Here are a small network's activations along a few directions, averaged over the inputs that share one value of a field.
Related values have similar rows: they may be neighbours, one step apart, or belong to one group.

Other fields shift rows strongly along two fixed directions, in all tables alike. That doesn't count.
To show where, the next rows are all for the same value of a field, averaged over different records:
[-71 -65 -55 -54   9 -19 -26 -11   5  15 -19  57]
[ -1  16 -13  -5  20  13  -1  -6   5   2 -10   4]
[ 72  30 -67 -45  66  11 -26  -4 -56 -15 -22 -24]
[ 34  68  14  38   8  35  22   1  20  -5   6 -20]
[-22  -3 -25 -11   7   3  -1  -6  16   6   0  22]
[ 65  37 -58 -34  57  14 -22  -3 -50 -12 -21 -23]
[ 18  30 -23  -5  25  14  -3  -1  -6  -8  -4  -4]
[-20  12  -5   3   4  14   5  -3  20   0   1  15]

Values of F:
f17: [ 16 -53 -29 -61  18 -30   8  15 -51  -2 -22   0]
f8: [  5  -1  63  39 -43 -13  10  32  27  -2  27 -26]
f9: [ 54  52  80  57 -27   1  27  39  18  -6  28 -49]
f7: [ 42  33 -32 -30  40   8   7   8 -32   1 -18   2]
f5: [  81   -4  -77  -44   47  -15  -72  -37 -112  -28  -20  -43]
f18: [ 55  78  16  21  24  20  23   7   7 -16   2 -26]
f12: [-81 -35   7  10 -16   5   5 -15  54  13   3  38]
f10: [-39   2  52  27 -34  -1  57  22  40  12  10  27]
f3: [ 30  26   0  -8  18  -4  31  18 -11  -1 -10  11]
f14: [-68 -76 -44 -63   9 -31   2   0  -1  27 -31  71]
f11: [-70 -45  86  62 -84 -16  10  18  72  17  35   4]
f1: [-62 -56  38  39 -58 -17  -6 -31  16   3  19  23]
f4: [ 46  47   9   1  14  20 -32   1  -7  -8  12 -54]
f15: [ 18  55  68  76 -35  38  -2   5  48 -10  28 -55]
f6: [ 12  34  56  91 -54  22  21 -25  23 -11  38 -28]
f16: [-111 -118  -77  -89   11  -34  -35  -21    2   26  -31   74]
f2: [ 59 -19 -16 -13  10 -16 -35 -23 -81 -23  -4 -34]
f13: [-63 -46  34  -3 -37 -23  35  19  34  26   2  39]
F is arranged as a ring.
Q: Going along F from f12 by way of its neighbour f16, in what order are f8, f5, f18, f2 met?
A: f18, f8, f2, f5
Q: Name the neighbours of f14, in listed order.
A: f7, f3
Q: Name the neighbours of f17, in listed order.
A: f9, f13
Q: What is the length, in steps, of the shortest route from f1 to f4?
A: 4

Values of M:
m11: [-49 -13  45  39 -43  -5   8   4  49  14  17  12]
m10: [-45  23   9  23 -15  18  29  -1  56   5   9  30]
m12: [-86 -83  -8 -23 -24 -27 -14  -6  23  19  -5  46]
m5: [ 18   5 -37 -43  35   0  -9   1 -24  -3 -22   9]
m1: [-21 -57 -64 -75  32 -24 -28  -7 -30  12 -26  27]
m3: [ 61  44  32  40  -6  12  -1   3 -19 -18  16 -50]
m9: [-38 -24 -26 -27  13  -1   6  -6  14  15 -15  40]
m7: [ 19  -3 -41 -41  37  -1  -8   0 -35  -1 -20  -2]
m4: [-18  16  64  58 -41  15  24  -4  45   2  23 -10]
m2: [ 36  24   8   8   6   6   8  13 -14  -5   5 -21]
m14: [ 23  44  21  30  -7  17  24   9  15  -9  13 -13]
m6: [  1 -36 -17 -20   1 -20 -24 -12 -33  -6  -4  -5]
m8: [ -3  22  24  27 -17  11  16  11  25   2  10  -2]
m13: [101  39 -11   3  29  -2 -30  -6 -71 -26  -3 -62]
M is arranged as a line.
Q: Name the neighbours of m12, in listed order.
A: m11, m2
Q: Name the neighbours of m7, in listed order.
A: m5, m1
Q: What is the length, in steps, of the shortest route from m13 to m9?
A: 12

Values of D:
d12: [ 63 -39 -51 -56  36 -34 -51  -9 -97 -14 -18 -33]
d6: [-50 -25  25   6 -28 -12  18   7  38  19   5  31]
d4: [  5   9  35  36 -25  -1   6  -2   4  -7  22 -28]
d8: [114  92 -20  17  49  28   8  15 -33 -24  -4 -58]
d7: [-75 -14   5   5  -9   8  34   0  63  13  -1  53]
d5: [ 30   1  21  13 -10  -7 -25  -6 -23 -12   4 -24]
d2: [ 52  60  37  36   4  23  17  12   0 -11   9 -39]
d14: [-34  -8 -20 -23   6   3   6  -5  19   8  -8  32]
d10: [ -2 -18 -46 -47  34   0 -15  -8 -18   6 -14  14]
d13: [-12  29  18  31 -18  11  13   3  21   7   7   5]
d1: [-18  14  56  65 -48   7  21   7  49   3  23  -3]
d3: [-36 -75 -27 -47 -10 -21 -26  -8 -22   0  -7  15]
d9: [ -4  11  34  20 -15   4   5  -3  17   3  12  -8]
d11: [-33 -37 -66 -57  33 -10 -10  -2 -19  10 -29  45]
D is arranged as a line.
Q: Name the neighbours of d6, in listed order.
A: d2, d13
Q: Name the neighbours of d10, in listed order.
A: d8, d14

Values of G:
g5: [ 49  35  21  36  -9  -2 -10  -8 -12 -15   9 -28]
g4: [  1  16  24  34 -10   9  11   2  16   7  10 -13]
g1: [-22  48  25  21 -10  22  40   6  64   9   7  20]
g3: [-107  -98    2  -15  -41  -30   -9   -3   27   24   -5   66]
g7: [-10   5  -6  -7   1   5  -2  -4   7   1  -1 -10]
g6: [-31  -8  -1 -11   7   7  12  -9  18  17  -5  29]
g2: [  51   14 -111  -98   86   -1  -12    2  -73  -12  -41   10]
g8: [-43   4  43  41 -33  33  30   7  65   6  25  21]
g9: [112  66  48  63   0   3  -2  17 -52 -38  23 -89]
g10: [  0 -82 -45 -64   9 -46 -58 -11 -60   1 -22  -6]
G is arranged as a line.
Q: Going along G from g2 by way of its neighbour g1, in what order are g4, g3, g7, g6 met?
A: g6, g7, g4, g3
Q: Name the neighbours of g9, in listed order.
A: g10
